Each row below holds a small network's activations on one input, seen along a few directions.
Each table varies a few parts of the input and shows all the possible inputs, shuffled.
Descriptions start from the smaller parts, as in this example, which fits no table here: one of 4 places along a line, together with either a single point or one of 11 places along a line or (one of 3 separate values, together with one of 5 places around a ring).
Shared parts are said once, and a part with two or three values counts as separate values.
In the rows, zero is written as 128.

Other details of the inputs vary at random and push rows far along two fixed directions, the same in every table; ignore that.

Rows:
row 1: [ 69 135 105  89 157  60 123 167 120 123 165  99 110 138  34]
row 2: [138 124 134 162 108 157 147 130 165 136 147 146 126 143 153]
row 3: [ 58 111 154 208 183  96 131 206 141 128 156 177 148 121  95]
row 4: [110 117 136 146 113 151 177 155 155 136 166 141 121 139 135]
row 5: [148 119 139 155 125 144 122 124 153 124 123 149 143 121 149]
row 6: [ 95 135 112  98 174  61  87 140  81 119 116 104 128 116  61]
row 7: [ 97 144 115  84 144  83 112 143 111 114 129 110 115 131  74]
row 8: [189 144  89  45  97 128 104  51 102 132 104  64 112 132 128]
row 9: [169 124 140 167 118 168 104  96 125 130  95 146 143 119 188]
row 10: [ 98 140 120  86 150  90 126 134  76 131 118 103 119 123  95]
row 11: [132 120 142 160 127 142 134 140 155 126 132 153 142 124 145]
row 12: [ 88 125 149 172 151 120 138 167 123 132 135 161 134 128 128]
row 13: [173 142 108  79 115 125  78  77 114 113  90  98 124 123 128]
row 14: [148 142 121  58 105 143 152  86  62 140  96  88 113 122 154]
row 15: [156 127 139 107  87 178 174 108 127 133 120 129 123 127 183]
row 16: [125 122 145 147 116 150 158 143 148 129 136 151 132 129 153]
row 17: [175 115 129 161 104 170 130  97 168 136 132 139 137 131 173]
row 18: [133 119 130 179 131 137 106 137 177 123 144 149 136 136 126]
Description of these inputs: one of 3 separate values, together with one of 6 places along a line.
Question: Changing only the choice among 3 separate values turns row 8 into row 3. The same change can be made to row 2. Which row results?
Answer: row 12
Question: Change only the choice among 3 separate values in row 13. List by row number the other rows that result.
Answer: row 9, row 18

Rows:
row 19: [185 129 107 113  88 167 137  66 131 151 130  94 117 144 170]
row 20: [181 136 134  86  83 174 145  82 119 123  91 122 126 123 187]
row 21: [ 96 138 112  76 142  88 139 138  87 132 138  94 110 129  80]
row 22: [180 129 115 112  94 169 144  72 113 153 121  97 121 137 176]
row 23: [126 116 134 182 146 128 111 139 152 133 140 147 141 128 128]
row 24: [131 152 119  37 121 106 120 105  70 110  89  95 116 117 113]
row 25: [131 116 125 183 139 127 107 135 170 132 149 146 137 135 121]
row 26: [113 122 140 142 118 142 163 158 162 126 153 149 127 133 131]
row 27: [113 118 128 155 118 140 158 151 168 138 171 138 121 146 121]
row 28: [ 76 125 102 134 173  63  96 161 134 129 169 106 119 138  36]
row 29: [174 135 131  83  80 174 161  84 113 132 102 115 120 125 187]
row 30: [ 95 126 156 141 128 141 171 166 126 127 131 157 132 123 147]
row 31: [124 121 133 146 116 138 142 152 186 114 153 153 130 136 122]
row 32: [118 122 133 142 113 141 157 155 179 125 164 147 123 141 122]
row 33: [129 122 136 157 124 131 117 148 188 110 142 157 135 132 121]
row 34: [188 129 123 124 108 163 110  68 105 139  90 116 135 121 184]
row 35: [ 93 121 150 156 134 138 173 161 114 141 141 150 129 125 145]
row 36: [ 66 133 120  97 159  65 118 186 138 102 153 123 121 128  39]
row 37: [187 135 134  99  93 168 121  78 122 118  82 128 131 118 185]
row 38: [114 125 152 175 149 129 110 153 126 118 109 168 147 114 145]
row 39: [120 113 130 182 143 132 129 139 146 142 151 141 135 132 129]
row 40: [128 119 137 175 141 127 103 144 163 116 131 157 144 122 130]
row 41: [111 121 146 184 155 127 119 147 116 134 119 159 146 117 143]
row 42: [108 118 146 181 151 134 138 145 110 146 127 149 140 123 146]
row 43: [ 98 147  90  43 157  58 107 116  53 136 126  56 105 130  48]
row 44: [ 93 139 115  91 155  87 129 132  61 141 125  94 116 128  89]
row 45: [186 128 122 120 103 170 127  64  97 150  99 106 129 126 188]
row 46: [109 117 135 155 123 140 164 155 151 139 161 142 126 138 131]
row 47: [108 127 158 158 138 134 128 161 132 111 111 170 142 115 144]
row 48: [123 121 146 173 145 129 107 146 144 118 118 162 145 119 139]
row 49: [137 150  84  48 145  61  53  97 110 105 112  71 113 130  47]
row 50: [156 147 104  48 117 106  90  91 110 106  98  88 118 121 101]
Question: Changing only one part turns row 48 into row 38. The same change can be made to row 34. Which row results?
Answer: row 41
Question: What do these inputs look like to the network?
Answer: one of 4 places along a line, together with one of 8 places around a ring
Question: A walk changes only the place on the line of 4. It starts at row 30 and steps to row 29. List the rest of the walk in order.
Answer: row 26, row 32
Question: A walk changes only the place on the line of 4. It starts at row 47 and steps to row 37. List the rest of the walk in order.
Answer: row 50, row 33
